Each row below is a small network's average activation on inputs in which a field has the value named, seen along a few directions.
Values that are neighbours, or in one group, have similar rows; names and order tell nothing.
(in the rows, 500 means zero)
Strong random noise was added to every row along 11 fixed directions; ignore it. To show where, here is one row again and again, with new noise each time:
[414 631 376 428 507 344 506 437 643 499 378 410 615 590 493 585 631 579
 541 507 381 620 524 579]
[496 423 638 441 481 472 444 627 536 438 608 585 458 514 485 495 320 384
 402 584 509 268 367 512]
[460 606 534 531 439 514 478 317 591 520 501 328 355 250 552 580 446 529
 614 614 384 437 311 489]
[525 459 602 424 266 346 329 554 421 467 549 316 585 532 485 727 476 521
 562 637 275 529 594 392]
[562 443 558 379 304 465 449 639 462 362 413 647 626 562 461 589 482 380
 521 631 541 594 666 444]
[369 500 562 408 519 390 469 282 587 463 660 254 555 248 735 643 402 923
 704 612 384 501 109 689]
[510 526 368 417 583 566 405 443 506 414 370 564 649 524 339 569 674 450
 435 442 602 573 687 374]
[599 411 430 540 242 527 529 568 474 650 427 536 384 604 521 420 553 416
 517 597 336 540 699 524]
[546 476 508 584 429 676 473 387 565 512 399 392 366 355 486 596 536 478
 523 557 468 530 455 223]
[520 528 401 444 497 464 509 534 569 453 371 578 581 648 493 520 548 368
 360 569 487 635 580 451]
[515 300 419 410 568 532 362 506 395 460 537 561 749 649 447 568 627 732
 406 449 518 577 609 418]
[557 376 389 548 528 614 455 443 440 651 584 571 391 530 496 344 511 492
 342 524 421 361 516 558]
[449 637 508 430 351 420 396 404 616 398 346 430 593 397 411 731 601 523
 630 632 402 557 551 420]


Values of C:
c5: [479 566 432 566 565 505 572 298 507 567 584 406 422 355 615 457 496 508
 469 520 516 537 383 677]
c7: [533 533 540 480 618 543 485 363 414 358 599 473 467 310 648 545 287 373
 340 700 555 603 299 443]
c3: [531 552 466 661 411 549 503 439 512 565 409 522 419 570 506 537 552 440
 349 688 324 570 487 359]
c1: [476 408 684 578 575 561 560 588 497 463 636 500 441 504 476 534 425 513
 460 448 575 379 367 359]
c8: [560 482 601 487 486 502 457 658 445 507 560 460 454 430 467 461 466 463
 599 332 631 343 675 530]
c6: [482 351 490 456 282 460 341 524 437 580 488 578 648 553 376 540 679 849
 719 491 371 457 768 573]
c4: [481 646 508 502 427 351 682 589 638 536 441 279 440 570 664 520 492 453
 646 463 446 639 545 569]
c9: [522 576 546 603 485 495 513 507 437 480 455 670 517 488 407 530 540 403
 453 504 587 531 555 502]
c2: [501 562 599 428 448 465 505 506 448 447 559 294 424 306 532 553 390 407
 718 430 577 485 473 508]
c10: [450 721 624 742 462 403 485 464 403 562 423 370 528 540 457 577 542 632
 649 434 303 611 450 341]
The values of C form a star with 3 arms.
Question: Name the neighbours of c1, in listed order.
Answer: c5, c3
Question: Name the neighbours of c6, in listed order.
Answer: c2
Question: Name the neighbours of c10, in listed order.
Answer: c8, c4

Values of U:
u9: [370 664 563 353 615 295 535 521 588 375 561 253 548 461 451 638 433 376
 554 450 519 517 336 532]
u8: [511 394 553 579 418 676 467 515 389 542 514 697 579 428 257 485 757 797
 761 320 630 402 766 463]
u10: [575 597 385 492 567 581 419 395 730 484 373 441 444 425 580 557 550 342
 269 567 544 489 520 365]
u1: [556 619 229 413 589 606 320 246 365 569 483 510 477 319 349 382 605 322
 417 499 488 367 774 600]
u5: [524 577 810 669 492 526 594 612 511 387 574 509 317 430 603 528 176 240
 378 649 539 415 140 347]
u4: [484 758 350 636 311 193 622 454 409 827 521  79 277 645 553 439 610 405
 644 480  29 622 792 746]
u2: [612 447 333 364 464 511 223 218 254 540 692 333 499 257 527 565 476 351
 375 674 396 529 631 562]
u6: [353 605 312 637 548 402 616 428 818 805 454 634 225 631 371 260 586 394
 344 504 237 136 324 847]
u3: [488 330 398 383 565 542 679 622 738 487 354 535 555 698 798 389 468 698
 482 486 638 712 349 558]
u7: [570 707 617 529 507 520 303 352 262 421 618 306 442 163 431 624 414 294
 566 532 472 378 568 370]
The values of U form a ring.
Question: Name the neighbours of u6, in listed order.
Answer: u9, u2
Question: Name the neighbours of u7, in listed order.
Answer: u10, u5
